Each row has a name. Each question is about the rows just above it. Places in a row count from 1.

Mekid: [33 17 32 65 95 110 110 105 109 122 136 139 124 99 75 67 75 90 98 97 94 100 121 149 171 163 128 77]
leg: [18 36 69 99 111 109 105 110 123 138 138 121 95 73 67 77 91 98 97 94 101 125 154 170 160 121 69 29]
nufi: [33 17 32 65 95 110 110 105 109 122 136 139 124 99 75 67 75 90 98 97 94 100 121 140 92 43 19 26]
Table of tags by key:
[68] -> Z333
[106] -> Z212
[69] -> Z76
[104] -> Z814
[105] -> Z407
[109] -> Z841
[110] -> Z978
The tag of leg, keyed by place 7:  Z407
Where do [33 17 32 65 95 110 110 105 109 122 136 139 124 99 75 67 75 90 98 97 94 100 121 140 92 43 19 26] appear?  nufi
Whose row is [18 36 69 99 111 109 105 110 123 138 138 121 95 73 67 77 91 98 97 94 101 125 154 170 160 121 69 29]?  leg
How many entries does [18 36 69 99 111 109 105 110 123 138 138 121 95 73 67 77 91 98 97 94] have?  20
How many entries does [18 36 69 99 111 109] have?  6
Number of entries in [33 17 32 65 95 110 110 105 109 122]:  10

pul: [100 136 119 22 105 56 85]
Vib: [100 136 119 22 98 93 89]
Faz: [113 118 73 103 107 151 93]
Mon: [113 118 73 103 107 46 91]
leg: [100 112 119 22 98 93 89]
vulu: [139 120 78 108 97 56 74]
Table of tags by key:
[100] -> Z447
[98] -> Z384
[97] -> Z103
[93] -> Z888
[107] -> Z797
[94] -> Z598
[99] -> Z576
Join Vib by its entry at place 5:  Z384
How many entries does [100 112 119] have?  3
Number of entries in [139 120 78 108]:  4
Number of entries in [100 136]:  2
Number of entries in [113 118 73 103 107 46]:  6

Mon: [118 100 79 157 100 143 62 144 92 85 31 27]
Faz: [154 86 93 101 74 83 149 113 128 95 160 91]
Bet: [118 131 87 115 113 70 101 125 116 115 142 84]
Mekid: [118 152 87 115 113 70 101 125 116 115 142 84]
leg: [50 77 106 85 51 200 34 108 47 88 54 47]
vulu: [154 86 93 101 74 83 149 113 128 95 160 44]
How many entries does [50 77 106 85 51 200 34 108 47 88 54 47] have?  12
key -> tag
[129] -> Z285
[93] -> Z71
[106] -> Z273
[94] -> Z179
[128] -> Z208
Join Faz by its entry at place 3:  Z71
How many entries does [118 152 87] have?  3

Vib: [108 127 114 94 77]
sal: [46 150 41 111 70]
vulu: [183 101 117 106 127]
nufi: [169 181 68 116 85]
ret: [48 159 23 116 78]
Faz: [104 119 84 105 96]
Mekid: [85 107 7 132 138]
pul: [193 127 103 112 118]
buz: [149 164 93 105 77]
tags:
[95] -> Z773
[113] -> Z893
[94] -> Z307
[112] -> Z832
Look up the entry of Vib at place 4 in the table:  Z307
[183 101 117 106 127] is in which row?  vulu
The row with [149 164 93 105 77] is  buz
Number of entries in [46 150 41 111 70]:  5
The row with [85 107 7 132 138] is  Mekid

pul: [125 91 104 111 92 81 31 97 114 56 78 122 118 69 125 49 98 78 113 104 134 112 104 25 99 143 122 113 76 133 92 96 149 94 87 65]
nufi: [132 93 85 127 94 106 26 120 82 43 92 106 128 50 98 54 90 74 83 114 124 115 105 31 85 123 146 107 92 117 105 117 149 122 70 104]
sal: [110 93 109 113 82 74 27 97 122 60 80 120 107 75 122 53 94 83 113 108 127 114 110 33 88 149 119 106 82 109 88 88 153 100 101 64]
Vib: [165 100 92 115 112 69 38 107 106 60 58 126 126 60 125 21 103 74 100 110 113 104 95 26 88 122 92 102 68 160 112 113 130 82 84 81]
Bet: [134 89 88 113 92 88 21 102 104 45 81 115 114 67 114 42 101 75 104 119 119 119 102 27 76 143 129 106 83 134 109 103 157 97 77 86]
buz: [154 83 78 119 108 97 23 106 88 43 89 114 133 62 112 36 110 71 109 106 131 119 101 24 94 139 130 115 83 142 116 108 142 107 60 94]
Mon: [152 86 69 118 101 100 15 112 86 39 87 109 121 64 104 33 104 71 98 119 113 126 100 32 69 140 134 106 89 137 125 114 155 105 61 106]
Count the entries of [152 86 69 118 101 100 15 112 86 39 87 109 121 64 104 33 104 71 98 119 113]:  21
key -> tag
[45] -> Z807
[43] -> Z429
[130] -> Z108
[88] -> Z487
[44] -> Z513
[129] -> Z121
Look up the entry of Bet at place 10 in the table:  Z807
How many entries does [152 86 69 118 101 100 15 112 86 39 87 109 121 64 104 33 104 71 98 119 113 126 100 32 69 140 134 106 89] have?  29
How many entries does [165 100 92 115 112 69 38 107 106 60 58 126 126 60 125 21 103 74 100 110 113 104 95 26 88 122 92 102] have?  28

Vib: [161 97 8 54 39 139 128 96 133 105 82 88 69 111 86 124 95 126 101 127 130 47 68 107 108]
pul: [161 97 8 54 39 139 128 96 133 105 82 88 121 145 98 75 48 151 48 82 9 96 73 122 84]
Mon: [107 106 106 72 19 84 116 58 151 98 95 79 69 127 84 76 87 49 132 68 141 32 93 140 56]
tags:
[121] -> Z156
[88] -> Z365
[82] -> Z688
[69] -> Z165
Look up the entry of pul at place 13 in the table:  Z156
Count the entries of [161 97 8 54 39 139 128 96 133 105 82 88 69 111 86 124 95 126 101]:  19
Where do [161 97 8 54 39 139 128 96 133 105 82 88 121 145 98 75 48 151 48 82 9 96 73 122 84] appear?  pul
Number of entries in [161 97 8 54 39 139 128 96 133 105 82 88 121 145 98 75 48 151 48 82 9 96 73 122 84]:  25
Number of entries in [161 97 8 54 39 139 128 96 133 105 82 88 69 111]:  14

ret: [95 67 71 112 87 67 77 104 141 107 132 87 121 105 60 131 93 109 122 138 124 65 32 58 137 129 99 73 118 61 82 64 109 167 123 74 112 102 86 99 78 83 135 150 154]
buz: [112 99 69 116 87 89 70 101 136 112 129 75 130 87 113 117 109 87 70 119 97 18 71 74 129 127 106 74 117 67 85 100 98 141 101 63 117 134 86 95 74 70 98 109 111]
Vib: [112 99 69 116 87 89 70 101 136 112 129 75 130 87 113 117 109 87 70 119 97 18 71 67 131 143 99 72 116 54 73 106 89 137 89 54 138 126 88 101 82 75 91 97 103]
vulu: [95 67 71 112 87 67 77 104 141 107 132 87 121 105 60 131 93 109 122 138 124 65 32 58 137 129 99 73 112 55 89 36 108 191 129 80 100 86 99 104 74 85 158 166 170]
Count the entries of [95 67 71 112 87 67 77 104 141 107 132 87 121 105 60 131 93 109 122 138 124 65 32 58 137 129 99 73 118 61 82 64 109 167 123 74 112 102 86 99 78 83 135]:  43
How many entries does [95 67 71 112 87 67 77 104 141 107 132 87 121 105 60 131 93 109 122 138 124 65 32] have?  23
Count the entries of [95 67 71 112 87 67 77 104 141 107 132 87 121 105 60 131 93 109 122 138 124 65 32 58 137 129 99 73 118 61 82 64 109 167 123 74 112 102 86 99 78 83 135 150 154]:  45
key -> tag
[136] -> Z753
[158] -> Z537
[78] -> Z720
[134] -> Z118
[77] -> Z871
[135] -> Z430
[131] -> Z282
[159] -> Z718
Look up the entry of ret at place 43 in the table:  Z430
The row with [112 99 69 116 87 89 70 101 136 112 129 75 130 87 113 117 109 87 70 119 97 18 71 67 131 143 99 72 116 54 73 106 89 137 89 54 138 126 88 101 82 75 91 97 103] is  Vib
Number of entries in [95 67 71 112 87 67 77 104 141 107 132 87 121 105 60 131 93 109 122 138 124 65 32 58 137 129 99 73 112 55 89 36 108 191 129 80 100 86 99 104 74]:  41

ret: [91 136 110 92 105 95 93 151]
pul: [81 106 122 17 74 90 128 95]
nufi: [100 33 161 75 134 129 79 45]
Bet: [141 30 137 100 128 125 78 31]
leg: [118 78 95 112 114 68 85 79]
Mekid: [114 101 82 123 86 92 107 86]
Number of entries in [141 30 137 100 128]:  5
How many entries does [81 106 122 17] have?  4
Number of entries in [91 136 110 92]:  4
tags:
[101] -> Z351
[136] -> Z716
[106] -> Z412
[86] -> Z88
The tag of Mekid, keyed by place 2:  Z351
Whose row is [114 101 82 123 86 92 107 86]?  Mekid
How many entries does [81 106 122 17 74 90 128 95] have?  8
Number of entries in [100 33 161 75 134 129 79 45]:  8

Mon: [108 115 162 92 150 97 129]
Faz: [106 97 129 128 80 210 171]
vulu: [93 117 155 114 131 202 192]
Vib: [108 115 162 92 123 108 110]
key -> tag
[155] -> Z142
[80] -> Z50
[150] -> Z143
[131] -> Z823
The tag of vulu, keyed by place 5:  Z823
Which row holds [106 97 129 128 80 210 171]?  Faz
Number of entries in [108 115 162 92 123 108]:  6

sal: [122 79 43 137 67 143 123 57]
buz: [113 1 23 107 80 88 91 59]
nufi: [86 95 155 67 180 76 123 153]
Mon: [67 138 24 80 63 92 57 54]
Count the entries of [67 138 24 80]:  4
tags:
[123] -> Z47
[122] -> Z682
[91] -> Z867
Join sal by its entry at place 7:  Z47
Whose row is [122 79 43 137 67 143 123 57]?  sal
Whose row is [113 1 23 107 80 88 91 59]?  buz
[86 95 155 67 180 76 123 153] is in which row?  nufi

pul: [103 93 112 118 112 103 93 118 107 94 112 106 111 115 97 121 122 99 92 102 104 136 122 85 106 122 124 123 94 120 140 118 129]
ret: [110 144 125 78 103 117 107 54 68 67 96 90 82 115 75 43 88 122 92 77 121 114 95 131 88 80 93 134 124 108 75 84 97]
Bet: [103 93 112 118 112 103 93 118 107 94 112 106 111 115 97 121 122 99 92 102 104 136 122 85 106 122 124 128 94 120 140 118 129]
Faz: [103 93 112 118 112 103 93 118 107 94 112 106 111 115 97 121 122 99 92 102 104 94 108 111 113 112 113 110 110 107 139 93 108]
How many entries does [103 93 112 118 112 103 93 118 107 94 112 106 111 115 97 121 122 99 92 102 104 136 122 85 106 122 124 128 94 120 140 118 129] have?  33
Count the entries of [103 93 112 118 112 103 93 118 107 94 112 106 111 115 97 121 122 99 92 102 104 136 122 85 106 122 124 128 94 120 140 118]:  32
Table of tags by key:
[110] -> Z801
[94] -> Z520
[114] -> Z721
[93] -> Z399
[115] -> Z383
[95] -> Z615
Look up the entry of pul at place 29 in the table:  Z520

buz: [88 77 112 73 67 84 101 95 96 104 120 85 77 65 92]
Bet: [79 49 118 41 35 66 121 79 141 104 98 46 77 63 66]
nufi: [84 68 65 82 62 76 135 46 113 89 114 102 89 88 66]
Faz: [87 49 113 59 43 71 121 86 123 102 107 53 58 63 67]
leg: [89 64 112 74 56 76 111 90 114 102 106 72 67 67 82]
Mon: [106 56 113 62 57 107 121 70 101 115 84 64 77 77 52]
vulu: [78 41 170 85 66 76 146 71 114 130 97 64 64 96 66]
sal: [130 56 113 73 55 124 121 58 86 118 61 42 82 82 40]
pul: [87 58 113 74 56 76 114 90 114 103 106 65 66 67 80]
Vib: [66 42 130 6 35 61 121 59 181 125 73 25 78 64 64]
tags:
[121] -> Z884
[5] -> Z377
[6] -> Z466
[73] -> Z796
[120] -> Z828
[74] -> Z446
The tag of Vib, keyed by place 4:  Z466
How many entries does [78 41 170 85 66 76 146 71 114 130 97] have?  11
Number of entries in [79 49 118 41 35 66 121 79 141 104]:  10
Whose row is [106 56 113 62 57 107 121 70 101 115 84 64 77 77 52]?  Mon
Whose row is [87 58 113 74 56 76 114 90 114 103 106 65 66 67 80]?  pul
Count the entries of [106 56 113 62 57 107 121 70 101 115 84 64 77 77 52]:  15
Count the entries of [84 68 65 82 62 76 135 46 113 89 114 102 89 88 66]:  15

leg: [118 105 86 105 117 81 120 120 115 65 145 103 159 91 104 98]
Mekid: [118 105 86 105 117 81 120 120 115 65 145 103 159 91 104 108]
sal: [98 98 94 98 94 72 115 112 121 90 128 118 123 96 131 104]
buz: [105 107 101 107 102 70 127 114 116 105 137 106 141 100 115 92]
pul: [104 97 89 92 91 79 115 206 121 70 132 113 121 92 132 104]
Faz: [94 98 98 98 95 83 110 94 110 94 116 114 115 93 119 99]
nufi: [104 97 89 97 91 79 115 206 121 70 132 113 121 92 132 104]
tags:
[101] -> Z300
[102] -> Z199
[93] -> Z868
[95] -> Z912
[94] -> Z418
[98] -> Z987
[97] -> Z67
Join sal by its entry at place 3:  Z418
Whose row is [98 98 94 98 94 72 115 112 121 90 128 118 123 96 131 104]?  sal
The row with [105 107 101 107 102 70 127 114 116 105 137 106 141 100 115 92] is  buz

buz: [116 122 73 139 112 71 83 74 53 61 17 105 84 130 103 168 90 112 30 42 104 49 121 47 88 119 135 52 94 145 114 130 41 95 112 170 131 71 103 46 40 121 91 75 147 103 187 112 132 119 67 130 143 50 96 102 105]
Mon: [137 98 97 173 136 19 107 74 81 137 73 150 117 148 84 86 111 94 123 95 131 76 118 108 144 134 88 42 65 76 85 172 113 101 57 157 33 76 115 82 155 159 95 81 22 129 130 142 150 126 128 84 145 112 126 103 27]
Faz: [137 98 97 173 136 19 107 74 81 137 73 150 117 148 84 86 111 94 123 95 131 76 118 108 144 103 88 42 65 76 85 172 113 101 57 157 33 76 115 82 155 159 95 81 22 129 130 142 150 126 128 84 145 112 126 103 27]
ret: [72 90 105 133 109 65 71 43 70 99 74 79 109 149 139 58 95 124 61 68 141 167 162 53 75 105 147 81 45 94 89 177 117 141 89 120 142 115 131 97 17 110 121 193 64 97 100 82 77 120 35 101 145 154 138 88 130]
pul: [66 112 85 38 108 95 63 51 100 74 133 73 102 100 158 5 123 149 78 106 94 174 119 85 49 81 104 117 98 117 95 164 122 143 119 81 163 78 121 114 37 109 108 199 124 123 74 61 29 144 87 114 154 145 106 106 105]
tags:
[104] -> Z525
[141] -> Z426
[145] -> Z159
Look up the entry of ret at place 21 in the table:  Z426
Which row holds [116 122 73 139 112 71 83 74 53 61 17 105 84 130 103 168 90 112 30 42 104 49 121 47 88 119 135 52 94 145 114 130 41 95 112 170 131 71 103 46 40 121 91 75 147 103 187 112 132 119 67 130 143 50 96 102 105]?  buz
Number of entries in [66 112 85 38 108 95 63 51 100 74 133 73 102 100 158 5 123 149 78 106]:  20
Number of entries in [72 90 105 133 109 65 71 43 70 99 74 79 109 149 139 58 95 124 61 68 141 167 162 53 75 105 147 81 45 94 89 177 117 141 89 120 142 115 131 97 17 110 121 193 64 97 100 82 77 120 35]:  51
How many entries does [116 122 73 139 112 71 83 74 53 61 17 105 84 130 103 168 90 112 30 42 104 49 121 47 88 119 135 52 94 145 114 130 41 95 112 170 131 71 103 46 40 121 91 75 147 103 187 112 132 119 67 130 143 50 96 102 105] have?  57
Number of entries in [137 98 97 173 136 19 107 74 81 137 73 150 117 148 84 86 111 94 123 95 131 76 118 108 144 134 88 42 65 76 85 172 113 101 57 157 33 76 115 82 155 159 95 81 22 129 130 142 150 126 128 84 145 112 126 103]:  56

Bet: [104 100 101 109 122 132 110 139 101 104 104 106 128 117 130 115 107 106 130 135 113 117 104 182 104 120 143 113 105 140 108 145]
sal: [101 100 100 102 101 102 101 103 99 102 101 100 102 102 105 102 101 102 101 102 101 102 101 107 101 102 105 103 100 108 103 105]
pul: [101 100 100 109 102 109 105 118 100 103 103 102 108 111 122 103 104 102 115 121 104 106 102 118 104 105 132 104 100 110 107 109]
Faz: [101 100 100 103 104 122 104 118 100 102 103 106 114 119 122 110 102 103 125 123 110 114 102 129 102 115 115 106 105 108 104 128]
leg: [104 100 100 109 101 122 108 130 100 111 104 107 110 119 137 113 105 111 123 135 119 115 104 129 104 117 138 112 106 119 114 148]
Mekid: [103 101 100 108 111 126 110 123 100 106 104 105 123 122 135 109 105 106 135 124 112 115 104 155 103 114 131 111 102 129 109 130]
key -> tag
[148] -> Z349
[149] -> Z18
[101] -> Z366
[131] -> Z749
[130] -> Z983
Look up the entry of Mekid at place 32 in the table:  Z983
Whose row is [101 100 100 102 101 102 101 103 99 102 101 100 102 102 105 102 101 102 101 102 101 102 101 107 101 102 105 103 100 108 103 105]?  sal
Whose row is [104 100 100 109 101 122 108 130 100 111 104 107 110 119 137 113 105 111 123 135 119 115 104 129 104 117 138 112 106 119 114 148]?  leg

Mon: [111 103 76 75 117 86 154 92]
sal: [132 85 75 123 159 99 113 110]
ret: [75 116 151 51 94 118 117 105]
pul: [116 123 101 117 129 142 84 109]
Mekid: [110 99 68 94 179 81 57 118]
leg: [93 116 22 52 81 84 70 92]
vulu: [63 106 187 96 95 85 91 82]
Faz: [61 101 47 97 76 97 102 92]
nufi: [96 105 147 107 88 83 91 92]
How many entries does [132 85 75 123 159 99 113 110] have?  8
Table of tags by key:
[117] -> Z849
[102] -> Z960
[91] -> Z794
[57] -> Z267
[83] -> Z831
[154] -> Z60
[103] -> Z62
[84] -> Z996
Join Faz by its entry at place 7:  Z960
The row with [61 101 47 97 76 97 102 92] is  Faz
The row with [132 85 75 123 159 99 113 110] is  sal

